These are the activations of a small neural network, seen along a few directions. Each row is one input.
Each table varies a few parts of the input and shows all the possible inputs, shuffled.
A made-up example of a description, with smaller parts first: one of 5 places around a ring, together with either a single point or one of 9 places along a line or (one of 3 separate values, together with one of 6 places along a line).
Shared parts are said once, and a part with two or three values counts as separate values.

Other details of the inputs vary at random and push rows far along two fixed directions, the same in every table; ignore that.

A family of inputs:
row 1: [ 31 -19 -12 -42 -16  41  49  16  12  18 -44 -41  10  -8]
row 2: [ 19  22  34 -11 -59  56  27  15 -55 -23 -11 -42  14 -13]
row 3: [-45  71  36  76 -46 -25 -90  25 -69 -38  64  -1 -33  15]
row 4: [-40  23   1   9  15 -49 -33  37  -9  18  12   7  -3  -3]
row 5: [-43  33  -5  32  -2 -48 -56  14 -35   6  32   3  -2 -27]
row 6: [ 22  14  26   3 -66  79  24  -4 -38 -37   4 -13 -25  10]
row 7: [ 32  21  20   0 -63  52  23  14 -64 -22 -13 -34  25  -9]
row 8: [-75  79  39  53 -47 -30 -80  41 -86 -25  58 -17 -26 -27]
row 9: [ 34 -31  13 -30 -13  44  51 -24  20 -18 -35 -16   9  24]
row 10: [  8 -24 -20 -10  71 -58 -13 -11  38  27   3  26  34 -23]
row 11: [  2 -26 -44  -2  63 -32 -15 -42  55  13   7  58  -6 -14]
row 12: [ 23 -39   4 -20 -19  45  51 -22  23  -3 -35 -30  -4  29]
row 13: [ -7 -16 -51 -20  58 -59 -16   5  46  39 -14  18  13 -27]
row 14: [-55  78  56  60 -42 -29 -80  23 -74 -51  54  18 -28  13]
row 15: [ 15   7  34  17 -69  57  25   2 -38 -18 -11 -35 -14  38]
row 16: [ 40 -22 -13 -34 -17  48  40  -7  25  -5 -43 -30 -17  17]
row 17: [-22 -25 -31 -18  64 -52 -13  -9  69  12 -14  23 -17  10]
row 18: [ 20  19  24   6 -67  55  23  24 -32 -22 -20 -33 -19  43]
row 19: [ 33  20  15   1 -65  48  21  48 -47  -4 -10 -47  11  15]
row 20: [ 20 -30   3 -32 -10  53  73  -2   6   9 -17 -11  21  -1]
row 21: [ -4 -24 -19 -20  67 -45 -21 -40  58   3  -8  32  -6 -16]
row 22: [ 51 -19 -28 -24 -22  45  37  -9  19  -1 -43 -23  -4  23]
row 23: [-88  73  46  54 -44 -35 -72  47 -85 -27  60 -15 -19  -9]
row 24: [ 26 -36   6 -23 -17  35  60  -1   2  30 -34 -34  23  12]
row 25: [-37  24   1  10  19 -25 -25   8 -12   1  35  26  -7 -40]
row 26: [-33 -22 -30 -27  66 -59  -6  13  52  34 -12  11   9 -13]
row 27: [-22  14 -15  28   8 -34 -49 -18  -2  -6  19  13 -20  -1]
row 28: [ -3  18   8  27  20 -33 -50  -9   1 -18  25  25  -1   5]
row 29: [ 45 -25 -18 -21 -15  53  61  -9  -3  12 -22  -4  26 -17]
row 30: [ 10 -20 -40  -5  63 -51 -24  -9  68  22  -5  25  -6  11]
row 31: [-11 -30 -20  -2  64 -37  -3 -33  61  20   9  60  -7   3]
row 32: [-20 -26 -20 -10  69 -46   9 -11  42  38  12  48  15 -20]
row 33: [ 35 -34  -4 -23 -19  50  42 -29  20  -1 -35 -32 -12  13]
row 34: [ 41  12  24  23 -62  77  21   2 -37 -30  12  -8  -5  27]
row 35: [ 53 -30  -5 -15  -9  52  61   0   2  15 -12  -6  30  -3]
row 36: [  8 -22 -34  -9  64 -47 -25 -43  51   6  -9  40   7 -11]
row 37: [-22  12   0  26  14 -45 -40  15 -13  17  30   0   8 -13]
row 38: [-25 -23 -12 -26  70 -58  -1 -12  42  21  -3  22  25 -22]
row 39: [ 29 -35   4 -23 -16  60  60 -23  22 -11 -19   1  -3  22]
row 40: [-45  37  26  22  10 -53 -45  20 -36  -4  33  18   8 -13]
Each input here is: one of 2 separate values, together with one of 4 places along a line, together with one of 5 places around a ring.
The inputs of row 38 and row 9 match in every part but the choice among 2 separate values. If row 37 is changed in the same way as row 38 into row 9, which row does it become?
> row 3
The inputs of row 27 and row 5 match in every part but the choice among 2 separate values. If row 36 is changed in the same way as row 27 into row 5, which row does it become?
> row 7
Change only the choice among 2 separate values in row 11. List by row number the other rows that result.
> row 29

A family of inputs:
row 41: [-38 -11   1  10  72 -71 -38 -21  28  14  31  43  12 -27]
row 42: [ 20   2 -10 -22 -10  15   5   3   1   0 -24 -20   0 -15]
row 43: [-46  16 -24  24  37 -67 -59   9   7  26  32  22 -19 -29]
row 44: [  9 -44  -7 -32  22   2  37 -22  40  17 -33 -24  15   7]
row 45: [-20  42  21  17 -52  35  -2  28 -58 -31  25   3 -12  -2]
row 46: [-11  16   8  -8 -25  27  13  21 -16  -7  -1  -9 -20  -5]
row 47: [37 -1  3 -6  0 15 10 -1 -2 -9 -6 -1 19 -3]
row 48: [ 21 -13  -1   7 -11   8  16   2   2  18 -11  -9   8  24]
row 49: [-39  25 -16  12  43 -76 -71  11  15  -4  19  16 -10  -9]
row 50: [  4  11  21   4 -19  28  15  16 -18 -14  18  11   0   7]
row 51: [ -7   4  33   7 -21   7   6  -2 -22  -8  -5 -14   6  17]
row 52: [ 43 -28 -14 -29  24  -2  23 -14  36  12 -40  -2  18  16]
row 53: [ 25 -60 -26 -44  42   7  58 -44  49  28 -36   4  31 -19]
row 54: [ 18 -11 -19   3 -10  20  20  -4  -6  17  -3  -3  13  -8]
row 55: [ 24 -12  -5  12 -13  36  -6 -54  24 -34  -3  15 -42  28]
row 56: [-63  17  -1   8  42 -71 -53  -6   5  10  26  18 -15 -37]
row 57: [ 22 -37 -25 -12   8   6  26  -3  32  28 -23 -22   8  15]
row 58: [  6  -7   9 -10  -1  11  24   8  12   1 -12   9  -2  25]
row 59: [  5  34  28  41 -52  29 -13  24 -59 -12  35 -11   2   7]
row 60: [-13  11  10  -1 -22  19  10  25  -9 -14  -1 -15 -14  19]
row 61: [  2  47  14  18 -53  23 -21  21 -63 -36  13 -12   1 -12]
What is each input in this table made of?
> either a single point or (one of 4 separate values, together with one of 5 places around a ring)
Change only the place on the ring of 5 in row 43. List by row number the other rows that result.
> row 48, row 54, row 57, row 59

A family of inputs:
row 62: [ -1  -2  33   9 -13  -1   7  17 -25   8  10 -25  32   4]
row 63: [ 24  15 -14  10 -33  13 -27 -14 -10 -22 -19  -7 -20  18]
row 64: [-28  42  -5  43  38 -63 -75  15   5 -19  49  61 -23   8]
row 65: [-16 -60 -29 -52  76 -53  38 -29  75  53 -51   6  21 -10]
row 66: [ 31   0 -21 -10 -43  46  21  26 -16  17 -20 -44  -3  -8]
row 67: [ 66 -63 -36 -16  72 -17  20 -54  80  27 -23  22  26   8]
row 68: [-76  24  16  37  16 -38 -50  -8  -3 -10  55  39 -49  -6]
row 69: [ 10  -4  26 -16 -28  36  50  40 -16   5 -12 -19  23  23]
row 70: [-28  21  -2   9 -13 -14 -35 -21  -9 -32  -3   3 -31   7]
row 71: [-57  11  16   6  -5 -11  -2  24 -18  16  22  -9 -17 -17]
row 72: [-75  27  33  20  41 -82 -63  11 -13   3  43  11   0 -32]
row 73: [-22   7  30  -6   1  12  10  -4   7 -26   9  24 -24  18]
row 74: [-31  40   5  40  28 -25 -41 -30 -51 -20  78  97  27 -77]
row 75: [ 31 -64 -31 -42  71 -12  23 -67  87   9 -33   9   8 -11]
row 76: [-11   5  -5   5 -26  34   2 -13  -3 -21   8  -7 -39   0]
row 77: [ 22 -19  17  13 -52  74  48  -4 -13  -4   3 -13 -12  37]
row 78: [ 50  -1 -13   5 -59  76  21  -5 -10 -14 -15 -25 -26  16]
row 79: [ -4  17   9 -11 -17  28   3   0   0 -41  -1   5 -28  11]
row 80: [-14  37   0  41  18 -52 -95 -11  -7 -27  41  24 -21 -13]
row 81: [ -6  35  -9  -3  -4 -19 -33  44 -13  -5   4  -3  -5 -12]
row 82: [-44  19 -10   2  -9 -11 -17  24 -16   5  14 -19 -21 -27]
row 83: [-31  46 -14  28  31 -60 -89  12  11 -27  39  52 -37  -5]
row 84: [ 15  16  -9  11 -24  -8  -4  23 -30  14 -16 -24  18  11]
row 85: [ 41   8 -12 -16 -58  40  18  19 -31   3 -47 -55  11   8]
row 86: [ 12   8  13 -38 -43  55  47  33 -21 -19 -31 -43   2   0]
row 87: [ 36 -75 -13 -21  72 -17  32 -56  83  27 -18  26  28  15]
row 88: [ 40   9   3 -11 -29  36  37  42 -19   4 -17 -23  22  15]
row 89: [-25   9  42  17   3  -9 -23 -26  -9 -27  26   9 -14   3]
row 90: [-26  13  -8 -15 -12 -17  -9  10 -15  -2 -24 -30  -2 -11]
row 91: [-21  15  25  21   0  -5 -15  12  -3 -22  28  36 -13  30]
row 92: [ 10  -8  31 -10 -52  56  43 -25 -19 -25 -32 -22 -14  35]
row 93: [ 52  -5  -5  19 -53  72  34  -2 -16  -5  -3 -16 -12  29]
row 94: [-29  12  33 -20 -11   9  26  34 -15  -5  -3 -10  -1   0]
row 95: [ 27 -57 -66 -24  75 -35  30  -8  76  73 -21  12  23 -15]
row 96: [  8  14   8  -2 -11  25  30   2 -70   5  35  36  60 -80]
row 97: [ 21   9 -10  24 -12  -5 -19 -13  -8  -9  -6  10  -6  29]
row 98: [ 15 -72 -36 -25  74 -38  28 -56  90  37 -36  38  16  27]
row 99: [ 13  -8  20  -7 -52  35  46  20 -34  11 -32 -42  27  30]
row 100: [ 26  14   2   0 -18   2 -21  16 -23   0  -6 -38  16 -17]
row 101: [ -4 -71 -43 -29  75 -33  43 -10  80  74 -15  16  24  -8]
row 102: [-23  38   6  41  25 -73 -72  26 -27   8  44   6  16 -20]
row 103: [ 23  -3  21 -25 -42  47  33   7 -29 -14 -26 -64  18 -12]
What is each input in this table made of?
> one of 2 separate values, together with either a single point or (one of 4 separate values, together with one of 5 places around a ring)
The inputs of row 96 and row 74 match in every part but the choice among 2 separate values. If row 62 is changed in the same way as row 96 into row 74, which row does it become?
> row 87
The inputs of row 90 and row 70 match in every part but the choice among 2 separate values. If row 82 is changed in the same way as row 90 into row 70, which row does it become?
> row 76
Change only the choice among 2 separate values in row 95. List by row number the other rows that result.
> row 93
Change only the choice among 2 separate values in row 91. List by row number the other rows that result.
> row 69
